Each row below holds a small network's activations on one input, seen along a few directions.
In each table, some parts of the input vary, and every possible input appears once, in random order.
Descriptions start from the smaller parts, as in this example, which fits no table here: one of 5 places around a ring, together with either a single point or one of 11 places along a line or (one of 2 separate values, together with one of 6 places along a line).
Shared parts are said once, and a part with two or three values counts as separate values.

Other details of the inputs shift rows strongly along two fixed directions, in all tables alike. That doesn't count.

Table:
x1: [ 33  27 -25  -2  23 -43  13  10 -36  -6 -31]
x2: [ 35  13 -14  17   4 -63  20  15 -29   7 -21]
x3: [  8  19   9  -4 -23  20 -14 -30  -2   2 -11]
x4: [-21  27  -4   3  -6  30  -6   2  -2  15  -6]
x5: [ 15  32 -16  -4  16 -25  -3  28 -57  -1 -21]
x6: [ -5  17  41  14 -31  41 -28 -48  32  24  -4]
x7: [ 29   8  -6  17 -13 -54  11  12 -40  -2 -25]
x8: [-13 -85 -54 -33  57 -31  51  71 -16 -84  17]
x9: [-31 -73 -26  -9  33  41  16 -13  93 -52  42]
x10: [ -2  21  37  -7 -18  16 -12  -3 -11  26  -3]
x11: [ -5  26  29  10  -7  15 -22  -3  -8  26  -6]
x12: [-21  24  22  -7 -48  62  -7 -49  35  23  -5]
x13: [ -1 -24  -6   9  18 -16   6  23  26  -1  33]
x14: [  9  19  14 -14 -29  21  -8 -31  -1   5  -9]
x15: [-30 -81  -2   4  22  25  -1   9  85 -38  76]
x16: [ -9  29   0   7 -22  27  -3 -26   5  12 -24]
x17: [ -1  25 -21  -6   6 -17  16  36 -56   0 -30]
x18: [ 27  15  -1   9  15 -47  11  11 -39  -4 -38]
x19: [  7  22   4   2 -14  18 -16 -29   2   1 -11]
x20: [-20  32  10   9 -25  52 -11 -45  42  24  -6]
x21: [  7   7  29   5 -21   9 -11 -23  -2   7 -17]
x22: [ 23  40 -24  -5  32 -39   6  33 -48  10 -20]
x23: [ 38 -39 -39  -3  65 -93  44  56 -49 -52 -31]
x24: [ 19  12   2  -2 -13 -49  13  38 -52  11 -10]
x25: [-19 -98  15 -20  12  33   7 -15  74 -60  46]
x26: [-10  26   5   1 -31  31  -2 -27   3  12 -23]
x27: [ 29   5  -2  10 -21 -52  13  12 -43  -2 -25]
x28: [ -1  -2 -31  -4  14 -50   2  15 -69  41 -12]
x29: [ 17  13  -1   8 -10 -48   7  38 -53  10 -13]
x30: [-12  35  30 -14 -32  59 -28 -30  17  31  18]
x31: [-19 -85 -26 -26  45  15   7  30  32 -75  51]
x32: [ 3 25 16  7 16 -3 -8  8  0 29 -3]
x33: [ -3  33  17   5 -22  45 -26 -52  38  20   5]
x34: [-15  24  34  21 -40  36 -31 -23  31  42  25]
x35: [-22  -6   8   3 -35  32 -27 -69  23  60  13]
x36: [-33 -80   7  -6  42  36  -5   7  79 -44  61]
x37: [-30 -74 -44 -15  63  11  27  38  53 -58  44]
x38: [ 18 -43 -22   9  20 -52  25  21   1 -38   7]
x39: [ -5  22  34   3 -15  18 -20  -4 -10  26  -5]
x40: [ 19  39 -21  -4  25 -34   2  31 -54   4 -21]
x41: [-18  42  -4   5  -2  25  -4   0   0  27  -8]
x42: [ 11   9  26   4 -49  -1  -2 -25   6  20  -1]
Description of these inputs: one of 2 separate values, together with either a single point or (one of 4 places along a line, together with one of 5 places along a line).
Q: Changing only the choice among 2 separate values turns x27 into x29. The same change can be made to x3. Which row results?
A: x31
Q: Start at x34 and move only the place on the line of 4, one step at a time. The first step leads to x11. Which rows follow, in order?
A: x5, x4
Q: Change only the choice among 2 separate values in x2. List by row number the other rows that result.
A: x13

Table:
x43: [ -4 -34  -5 -10  35   0   1  31  13 -30  28]
x44: [-16  69  56  14 -78  61 -33 -44  14  76  -2]
x45: [-13  13 -20   7  30  -4  -4  10   4  23   9]
x46: [ 13  11 -11 -10 -10 -40  18  29 -65  -4 -30]
x47: [ 26 -16  10  18  -4 -45   1 -11  -2  12  -2]
x48: [-31 -76  -7 -24   1  40   1 -13  43 -43  36]
x49: [  62   26  -22    2   -4 -102   31   13 -102  -10  -84]
x50: [-14  62   6  12 -14  39 -22 -20  20  53   3]
x51: [ 21  28 -19 -16  23 -33  11  25 -75 -14 -48]
x52: [-12  80  57  17 -37  58 -55 -45  17  89   6]
x53: [ 14 -48   4  10  -4 -22  17  -3  31 -41   9]
x54: [  1  15   2 -11  10   7  -1  10 -18 -13 -11]
x55: [-28 -74   1  -8   5  25  -2   7  52 -27  62]
x56: [ 12  45 -34   5  24 -38  26  45 -51   1 -39]
x57: [ 16   6  -9   4   7 -64  10  39 -71  23 -14]
x58: [-16 -22 -43 -17  37  16  16   3   9 -34  -2]
x59: [-27 -56   7 -11  25  46  -2  13  65 -50  49]
x60: [ 14 -49  -1   1  -3 -18  16 -15  26 -44   4]
x61: [  2 -76   5   8   3  -3   3 -17  66 -40  44]
x62: [-19  98  24   9 -45  76 -30 -57  24  73 -18]
Q: Changing only one part turns x54 into x59. The same change can be made to x46. Which row results?
A: x44
Q: What do these inputs look like to the network?
A: one of 4 places along a line, together with one of 5 places along a line
Q: Change only the place on the line of 4 in x52. List by row number the other rows that result.
A: x45, x47, x57
